A small network was shown many inputs. Here are its activations along a few directions, one row for each input.
In each table, some parts of the input vary, and every possible input appears once, in random order.
Descriptions start from the smaller parts, as in this example, which fits no table here: one of 3 separate values, together with either a single point or one of 11 places along a line or (one of 5 places around a ring, together with one of 6 places along a line).
Shared parts are said once, and a part with two or three values counts as separate values.
In the rows, 128 means zero.

Other details of the inputs shift rows strongly along two fixed directions, in all tables alike. That doesn't count.

Rows:
x1: [135 122 116 129 130 117 122 127 138  96 109]
x2: [130 129 154 115 103 125 106 146 100 156 136]
x3: [159 131 138 124 140 117 152 138 137 133 122]
x4: [116 141 146 111 106 144  97 120 118 139 131]
x5: [139 130  91 151 149 116 151 122 151 107 133]
x6: [152 133 122 140 147 120 137 132 147 106 137]
x7: [117 142 153 108 107 138  98 132 117 160 172]
x8: [142 140 120 125 143 130 134 118 153 108 129]
x9: [141 125 147 121 126 119 128 145 124 148 147]
x10: [144 151 103 138 123 122 130 125 137 122 136]
x11: [145 126 136 129 129 122 139 135 119 126 101]
x12: [138 131 135 146 146 141 151 124 127 117 114]
x13: [117 142 146 120 112 144  99 126 118 140 155]
x14: [115 125 145  98 107 124 104 127 124 147 136]
x15: [160 125 130 127 139 110 152 138 136 119 101]
x16: [137 146 101 132 133 134 150 109 146 109  86]
x17: [127 134 106 122 125 125 143 114 137 123  88]
x18: [120 142 123 125  98 128 105 132 110 150 143]
x19: [112 133 130 112  91 122  98 138  99 167 148]
x20: [139 120 117 128 144 114 134 128 151 105 133]
x21: [151 127 128 127 136 111 131 140 144 120 140]
x22: [145 125 112 125 151 116 144 119 163  96 117]
x23: [137 156 107 128 134 140 150 108 146 121 105]
x24: [ 31  45 124 195 176 174 142 111  98  97 137]
x25: [125 135 157 121 105 138 105 140  98 154 142]
x26: [ 27  42 113 193 174 171 140 105 106  81 118]
x27: [121 134 165 118 112 139 111 140 103 169 169]
x28: [142 140 135 129 118 127 111 135 124 119 128]
x29: [151 139 137 131 129 132 138 131 123 122 104]
x30: [153 137 129 146 143 130 141 131 136 106 121]
x31: [145 153 126 122 129 137 121 117 146 110 124]
x32: [149 115 113 138 146 104 140 137 148  94 113]
x33: [141 141 131 105 112 122 109 125 135 121 111]
x34: [138 131 102 129 130 107 136 133 141 134 142]
x35: [ 33  59 119 156 133 145 125 125  86 152 151]
x36: [112 136 129  98 105 126 125 123 120 169 121]
x37: [147 125 115 121 133 105 128 132 150 100 116]
x38: [122 130 153 110  97 126  92 143 101 154 145]
x39: [158 122 126 132 140 105 142 142 138 111 111]
x40: [102 139 138  96 104 137 123 122 113 187 146]
x41: [111 150 132 109 114 145 131 115 124 171 142]
x42: [152 127 128 144 157 128 164 126 143 111 116]
Each input here is: one of 6 places around a ring, together with either one of 2 separate values or one of 5 places along a line.
Changing only the place on the ring of 6 turns x38 into x6. The same change can be made to x2. Which row results?
> x27
Changing only the place on the ring of 6 turns x34 into x10. The same change can be made to x40. Which row results?
> x23
Start at x3 and move only the place on the line of 5, one step at a time. The first step leads to x9. Which rows follow, in order?
> x21, x20, x22
Change only the choice among 2 separate values in x18. List by row number the other rows that result.
> x16
